These are the activations of a small neural network, seen along a few directions. Each row is one input.
Each table varies a few parts of the input and shows all the possible inputs, shuffled.
A made-up example of a description, with smaller parts first: one of 4 places along a line, together with either a single point or one of 9 places along a line or (one of 2 separate values, together with one of 5 places around a ring).
Shared parts are said once, and a part with two or three values counts as separate values.
(in the rows, 128 means zero)

Other details of the inputs shift rows strongly along three fixed directions, in all tables alike. That doesn't count.

A family of inputs:
x1: [155 122 137 115 182 111 104 171  57 171 104]
x2: [150 108 116  84  54 182 103 129 139 161 154]
x3: [154 121 136 121 176 112  99 172  53 168 112]
x4: [157  89 147 126 177  90 116 164  35 170 122]
x5: [159 169 165 144 141  97 120 100 194  93 159]
x6: [156 135  89  75  48 172 137 101 117 128 116]
x7: [174 149 167 159 128  69 143  83 156  93 141]
x8: [164 168 167 140 135  84 110 117 180  87 165]
x9: [177 145 163 165 134  63 138  87 151  99 139]
x10: [147 162 180 150 130  93 102 125 199 105 165]
x11: [172 150 165 156 120  61 137  91 148  82 145]
x12: [118 123 102  79  36 194 124 118 158 130 142]
x13: [166 166 168 148 138  91 111 108 186  91 169]
x14: [159  99  94 103  49 170 147  79  98 137 133]
x15: [157  82 112 104  45 164 128 102 106 150 139]
x16: [ 56 159  71 159 179 162 165  97 127 116  97]
x17: [132  95 163 118 162 112  88 195  83 173 106]
x18: [162 113 103  83  65 181 115 111 126 148 158]
x19: [133  93 161 114 159 105  91 201  83 168 100]
x20: [ 40 150  79 140 186 175 180 157 165 120 126]
x21: [175 191 143 146 130  95 146 132 172  75 142]
x22: [ 51 144  79 130 190 152 164 121 142 114 110]
x23: [ 60 132  80 152 178 132 189  91 111 114  98]
x24: [137  93 167 129 156 118  81 190  82 173 114]
x25: [ 53 127  75 153 175 133 184 100 104 108  95]
x26: [141  80 156 131 164  97 105 172  57 169 123]
x27: [ 30 125  92 161 171 159 150 126 141 125 101]
x28: [153 143 176 159 118  68 131 101 171  88 138]
x29: [134  95 116  99  40 190 116 115 137 149 134]
x30: [150 136  87  89  57 177 133  98 114 130 126]
x31: [142 109  91  97  43 171 158  76 106 121 130]
x32: [ 53 131  71 149 174 132 197  88 116 105  92]
x33: [126  99 160 127 155 116  84 193  84 165 109]
x34: [142  91 109  94  34 159 140 104 115 128 132]
x35: [148  93 118 102  43 179 106 120 133 152 135]
x36: [171 114  93  83  43 174 178 114 108 117 143]
x37: [148 148 181 160 111  77 103 130 189  90 135]
x38: [162  90 146 112 163  78 116 176  33 160 113]
x39: [145  92 114  92  31 161 135 106 115 128 128]
x40: [136 110 156 119 174 119  79 196  92 181 132]
x41: [134 110 157  95 167 109  89 206  91 173 121]
x42: [165 137 177 169 124  65 124  97 172  99 141]
x43: [ 36 118  87 171 169 152 175  93 131 114 105]
x44: [ 62 157  70 145 176 142 164 111 121 108  94]
x45: [173 177 152 167 140  77 115 102 163  97 140]
x46: [162  88 142 130 176  88 113 163  35 173 121]
x47: [143  82 158 124 165 100 110 169  62 171 116]
x48: [164 131  94  68  62 193 150 138 140 125 160]
x49: [162  94 151 112 157 101 130 213  62 158 128]
x50: [134  91 158 134 161 117  80 190  81 177 112]
x51: [ 38 120  91 165 178 161 152 119 149 137  95]
x52: [130 108 160  99 177 117  85 206  84 184 123]
x53: [168 126  91  89  62 176 127 100 110 150 123]
x54: [134  89 154 127 157  97 107 173  62 159 114]
x55: [ 52 144  71 146 195 165 164 101 151 127 119]
x56: [143 112 110  78  49 193 115 115 152 161 147]
x57: [149 172 155 142 129  90 118 112 189  77 153]
x58: [124 113 156 114 171 129  86 190  93 174 131]
x59: [138 119 142 105 177 120  95 183  75 160 131]
x60: [161 139 179 152 114  58 128 110 168  86 135]
x61: [148 137  90  89  55 179 131 102 111 130 121]
x62: [ 60 157  64 164 180 158 163  95 127 120  97]
x63: [ 36 119  84 164 167 140 176 100 128 111 107]
x64: [ 61 158  73 146 175 144 160 114 119 107  89]
x65: [152  85 110 103  41 170 129 100 108 145 134]
x66: [151 107 110  86  39 195 140 151 144 136 139]
x67: [ 49 145  72 153 190 166 156 105 145 121 123]
x68: [133 171 173 149 127  95 105 127 201  96 154]
x69: [145 162 175 140 124  82 103 138 196  97 155]
x70: [151 146 188 164 125  86 107 119 193 103 135]
x71: [ 49 143  82 147 195 167 154 114 135 121 122]
x72: [162 151 159 169 125  76 143  78 156  84 142]
x73: [131 117 111  78  48 199 123 109 158 152 147]
x74: [160 185 153 148 133  81 127 100 167  87 127]
x75: [162 165 163 137 134  79 112 122 181  84 158]
x76: [138 154 177 164 112  85 106 124 196  86 128]
x77: [138 166 173 145 126  92 105 127 199  98 160]
x78: [ 45 149  76 134 189 163 166 109 147 117 116]
Description of these inputs: one of 6 places around a ring, together with either a single point or (one of 3 separate values, together with one of 4 places along a line).
Question: The inputs of x1 and x5 match in every part but the place on the ring of 6. If x30 is changed in the same way as x1 into x5, which row does it become?
Answer: x8
Question: The inputs of x68 and x31 match in every part but the place on the ring of 6. If x41 is changed in the same way as x68 into x31, which row does it become?
Answer: x32
Question: Which other rows does x63 become when the choice among 3 separate values takes its other values? List them by row number.
Answer: x28, x54
Question: Start at x50 and move only the place on the line of 4, one step at a time. The first step leads to x24. Which rows follow, in order?
Answer: x33, x76
Question: Which other rows does x68 become when the choice among 3 separate values takes its other values? List them by row number.
Answer: x52, x77
